These are the activations of a small neural network, seen along a few directions. Each row is one input.
In each table, some parts of the input vary, and every possible input appears once, in random order.
A made-up example of a description, with smaller parts first: one of 2 separate values, together with either a single point or one of 11 places around a ring or (one of 5 places around a ring, together with one of 6 places along a line).
Shared parts are said once, and a part with two or three values counts as separate values.

Other details of the inputs vary at random and push rows far along two fixed directions, the same in every table; ignore that.

Table:
x1: [ 15 -26 -28  25 -24  17 -59  20  16  31 -19]
x2: [  2  -7   3  11  22   1  16   0  20 -14  14]
x3: [ 10   6  10   6   4 -12   8  12  24  -2 -14]
x4: [-22   8  21 -38 -23   8  19 -22 -44   8   5]
x5: [  1 -18 -16  -6 -32  13 -28   6 -26  10  -9]
x6: [ -3  13  16   5  38 -10  53 -10  25 -22  17]
x7: [ -8  11  11  19  41 -12  29 -28  18 -10  24]
x8: [-10   3  18 -37 -53   5 -21  -3 -45  25 -22]
x9: [ 15 -17 -24  52  17  -8 -29  15  50  20 -14]
x10: [-13 -17   4 -33 -47  13  -8 -13 -40  30   0]
x11: [ -1   8  26 -51 -35  17  14  -8 -33  -3   6]
x12: [-14  21  21 -46 -30   0  18 -14 -44 -11   6]
x13: [ -9  17   0  16  40 -12  32 -23  14 -25  32]
x14: [  4   6   9   4  28   3  31   3  23 -24  13]
x15: [ 13  19   5 -20  70 -16  31 -12  17 -12  26]
x16: [-18   3   1 -11  -5  -3  11 -13 -25  -7  15]
x17: [-19   7   2 -36 -37  11   1  -7 -50   4   1]
x18: [  4 -20 -21  56  15 -17 -43  28  35  19 -29]
x19: [  7   6  -5  16  31   1  22 -18  15 -24  25]
x20: [ 20  -5 -25  48  28  -6 -16  35  42 -17 -20]
x21: [ 26 -19 -30  20 -49   6 -79  52   4  24 -56]
Each input here is: either a single point or (one of 4 places along a line, together with one of 5 places around a ring).

Table:
x22: [-20  15   7  14  61 -24  38 -41   4 -25  45]
x23: [-24  26  15   1  49  -9  58 -54   1 -15  48]
x24: [-13   8  19 -63 -68   3  -1   7 -54  23 -20]
x25: [ 13 -29 -43  57 -29   0 -58  50  35  16 -38]
x26: [-10  51  41 -31  28 -15  69 -18  -6 -39  18]
x27: [-32 -21  23 -51 -59  27  -5 -46 -63  52  16]
x28: [ 14 -21 -44  56 -19  -2 -74  47  18  -1 -36]
x29: [ -6  40  33 -20  40 -29  53 -10  -4 -51  15]
x30: [ -4  10  -1  37  57 -10  50  -2  30 -54  20]
x31: [ 38 -36 -47   8   7  21 -72  18  12  53  -3]
x32: [-21   4  54 -94 -84  22  16 -17 -80  26 -10]
x33: [ 54 -36 -61  36   3  25 -80  59  49  12 -27]
x34: [  0  30  20  16  65 -31  50  15  34 -45  -4]
x35: [ 42  20   3 -18  75  -4  32  18  55 -39   9]
x36: [ 14 -34 -36  67  -6 -10 -74  20  42  49 -38]
x37: [ -2  -6 -23  12 -50  22 -43  16 -17  13 -19]
x38: [ -9   2 -12  60  88 -29  28 -12  50 -19  20]
x39: [ 19 -25 -27  48 -35   7 -56  33  27  13 -36]
x40: [-33 -15   1 -52 -61  15  -5 -38 -68  50  18]
x41: [-12  13  45 -92 -86  15  12 -25 -85  20 -11]
x42: [ -7   4  31  10  25   5  63 -19  22 -39  31]
Q: What do these inputs look like to the network?
A: one of 3 separate values, together with either a single point or one of 6 places along a line
Q: The inputs of x38 and x30 match in every part but the choice among 3 separate values. If x31 is changed in the same way as x38 into x30, which row does it become?
A: x33
Q: Which other rows agree with x24 in the choice among 3 separate values? List them by row number.
A: x26, x29, x32, x34, x35, x41
Q: Change only the place on the line of 6 in x30. List by row number the other rows that result.
A: x25, x28, x37, x39, x42

Table:
x43: [-12 -11  -6   1 -33  -2 -20  12 -24   6 -17]
x44: [ 15   8 -25  65  48 -30  -1  34  77 -13 -17]
x45: [ 10 -17  -5 -26 -18   7 -20  15  -9  26 -13]
x46: [ 17  -3 -17 -24 -15  20 -33  13 -19   7  -8]
x47: [-17  16  25  -4  22 -14  53 -23 -11 -41  26]
x48: [ -6  30  20 -14  19 -12  52 -28   2 -27  28]
x49: [-23  -3   4   1 -28  -5 -16   8 -18  29 -26]
x50: [  4  14   5 -50   6  19  24 -13 -31 -15  23]
x51: [ 14 -14   0 -23 -19   6 -27   8 -10  22 -11]
x52: [ 28  -5 -10  72  47 -10  -8  29  79 -25 -12]
x53: [ 23  -7 -16  69  48 -10  -1  35  80 -22 -14]
x54: [  3   6  -6  -5 -37   0 -27   0 -12  15 -13]
x55: [  6 -13  -1  -5 -36  21 -19   8  -8  10 -11]
x56: [ -7  -9  -1   5 -34  -2 -27   5 -25   2 -15]
x57: [ 12 -15  -3 -24 -19   7 -24  12 -10  24 -12]
x58: [ -2   3 -11  -8 -35   0 -20   7 -11  18 -14]
x59: [-25  25  36  -3  26 -17  52 -32  -6 -18  17]
x60: [-20  -2   6   3 -28  -5 -19   4 -19  27 -25]
x61: [  1 -15  -6  -9 -35  21 -13  15  -7  13 -13]
x62: [-33 -32 -27   4  18  25   8 -87 -34  39  81]
x63: [-15 -12  -8  -1 -33  -2 -17  16 -24   7 -17]
x64: [-22  26  39  -1  25 -18  49 -36  -7 -20  17]
x65: [ 33 -15 -14  39  30 -14 -39  31  54   6 -22]
x66: [ 11  25  14 -29  41   7  40 -22  -4 -39  36]
x67: [  6  21   6 -34  42   8  51 -12  -4 -34  32]
Q: What do these inputs look like to the network?
A: either a single point or (one of 4 places along a line, together with one of 6 places along a line)
Q: Change only the place on the line of 4 in x64. List by row number the other rows that result.
A: x49, x59, x60
Q: Start at x46 and move only the place on the line of 6, one step at a time. The first step leads to x51. Which rows follow, in order?
A: x55, x48, x47, x59
Q: Change only the place on the line of 4 in x54. List by row number the other rows that result.
A: x44, x48, x58

Table:
x68: [ 14 -36  -8   3 -52  26 -40  27  11  38 -33]
x69: [ -2  15 -14  48  50 -45  -9  30  45 -10 -25]
x70: [-30   2  38 -40 -39   6  46 -40 -57  -8  23]
x71: [ 14 -26 -45  45 -10  -1 -65  37   6   8 -28]
x72: [ 20 -14 -46  39 -21   9 -72  33  10  13 -33]
x73: [ 21   0 -16  46  61 -12   4  11  55 -41  20]
x74: [  6  19  36 -57  36   1  64 -24  -3 -17  29]
x75: [  6   7  18  25  30  -8  48  -5  50 -21  18]
x76: [ 13 -15  12  16  13   5  26   5  45  -6   3]
x77: [-16 -18  21 -46 -90  33 -26 -11 -58  33 -10]
x78: [  0   3  10 -70 -52  11 -17  -6 -51  40  -7]
x79: [  2  -8  -1  71  30 -20   4  24  52 -17 -19]
x80: [-49 -22  21 -27  -9  15  29 -96 -47  62  59]
x81: [ -2  -2  13 -81 -24  42  38 -36 -58 -10  42]
x82: [ -4  29  42 -40  43 -18  58 -31  -4 -29  36]
x83: [ -6  25  25 -52 -12  -8  21 -30 -42   2   9]
x84: [-30  -5 -21 -46 -77  25 -36  -8 -90  19  -4]
x85: [  1   5   9  35   7 -14  16  -8  30 -15  -1]
x86: [-21  32   4   9  62 -20  73 -29   3 -65  50]
x87: [ 21  -4 -25  29 -10 -18 -69  38  20  31 -53]
x88: [ -6  20  26 -75 -26  12  21 -17 -46  18   8]
x89: [ 12   2   6 -31  34  15  54 -25   3 -35  47]
x90: [ 23  14  -2  19  51 -24   7  22  54  -3  -7]
x91: [ -2 -10 -22 -37 -76  30 -51  -8 -69  24  -9]
x92: [ -4  -5  13 -69 -66  16 -43  -3 -66  42 -17]
x93: [ -1   6   1 -42 -54   6 -42   1 -51  37 -31]
x94: [ 25 -10 -25  13 -14  -5 -65  49  25  42 -48]
x95: [ 15   2  -9  24  45  -2   9   1  31 -37  24]
x96: [  2  -3 -11 -46 -42  34  -9  -8 -45  10  15]
x97: [ 15   5 -16  21  -2 -13 -50  32  17  21 -46]
x98: [ 20   2 -24  25  30   9  -1  18  35 -17   8]
x99: [ 23  -8 -15  10  41  17  16  10  35 -26  16]
x100: [ -7 -44 -56  49  21   7 -71 -24  11  74  17]
x101: [-28  10  15  16  -1 -17  36 -13   0 -19   8]
x102: [ 17  13   6  28  58 -22  -3  25  53 -14 -13]
x103: [-14 -17 -24  55 -38  -7 -53  40  15  24 -50]
x104: [ -1  13 -15  48  50 -48  -9  28  45 -10 -23]
x105: [-23  18  39 -39 -35  13  51 -46 -43 -12  24]
x106: [ 13 -12   3  61  28 -17  -3  18  67 -15  -7]
x107: [-10  22  47   7  48  -6  82 -30  31 -51  40]
x108: [ 26 -23 -18 -15 -31  14 -66  45   5  49 -50]
x109: [-11  16  45  -3  32  -6  74 -35  19 -43  42]
x110: [  8 -28 -43  23 -38  12 -73  33 -23  20 -32]
x111: [  6 -19 -37  30 -17  11 -56  33 -11   6 -27]
x112: [  7  11   6  65  40 -18  22   7  64 -28  -8]
x113: [ -6  21  36  -3  33  -2  83 -27  28 -34  38]
x114: [ -5  16  18 -10  31 -26  26  -8  -7 -14   5]
x115: [  0 -24  18 -43 -57  28   7 -14 -25  23   3]
x116: [-19  23  -5  11  46 -19  50 -21  -1 -51  40]
x117: [ 10   8  -9 -10  18  11  23  -9   5 -21  30]
x118: [-11  32  35 -17  58 -27  67 -22  -4 -37  23]
x119: [ -5 -14  -8 -54 -69  40 -41  -8 -70  19   4]
x120: [-14   7  31 -43 -41  24  39 -24 -29   6  17]
x121: [-30  28   7 -22  22   0  57 -33 -36 -46  42]
x122: [ -5  -3 -29  28 -15 -20 -67  49   5  32 -59]
x123: [-20  10  31 -37 -50  13  31 -40 -45   0  14]
x124: [ 17 -27 -21  39 -38   4 -51  37  36  35 -36]
x125: [  1  18  10  21  53 -28  16  14  23 -18 -12]
x126: [  3   7   1  -8  21  14  16  -9  -3 -31  27]
x127: [ -7 -31 -31  37  37 -18 -60 -24  21  86   0]
x128: [ 32  -2  -2  16  58 -20   6  24  62  -4  -9]
x129: [ 12 -15 -22  27 -11 -18 -68  45   5  32 -54]
x130: [ 26   3 -25  42  59  -9  13  14  60 -31  20]
x131: [-32   4  40 -43 -41  10  47 -40 -61  -7  23]
x132: [-38  28  27 -72 -29  -6  30 -30 -77   4  10]
x133: [  0  11  -7  28  55  -9  32  -3  15 -47  23]
x134: [-10  16   3 -43 -27  25  15 -31 -57 -15  23]
x135: [-15 -18 -20  48 -38 -15 -43  27  10  20 -37]
x136: [-27 -16  16 -36 -89  27 -20  -7 -74  32 -20]
x137: [-11 -17 -25  60 -31 -13 -50  39  22  20 -47]
x138: [ 12 -26 -18 -50 -51  41 -28   0 -43  21   4]
x139: [ 21 -36 -16  32 -32  19 -47  43  39  32 -43]
x140: [ 22   9   0  40  61 -28 -12  31  63 -12 -17]
x141: [ 17   6 -24  38  33  -9  -4   2  28 -29   9]
x142: [ 16  18  27 -23  65 -13  61 -11  34 -25  25]
Q: What do these inputs look like to the network?
A: one of 3 separate values, together with either a single point or (one of 4 places along a line, together with one of 6 places along a line)
Q: The inputs of x72 and x93 match in every part but the choice among 3 separate values. If x134 is changed in the same way as x72 into x93, which row does it become?
A: x97
Q: The inputs of x131 and x129 match in every part but the choice among 3 separate values. If x80 is changed in the same way as x131 into x129, which row does it become?
A: x127
Q: Change only the place on the line of 6 in x140. List by row number the other rows that result.
A: x74, x93, x94, x118, x132
Q: Change only the choice among 3 separate values in x73. List by row number the other rows that result.
A: x82, x106
Q: Change only the choice among 3 separate values in x113. List by row number the other rows that result.
A: x94, x96
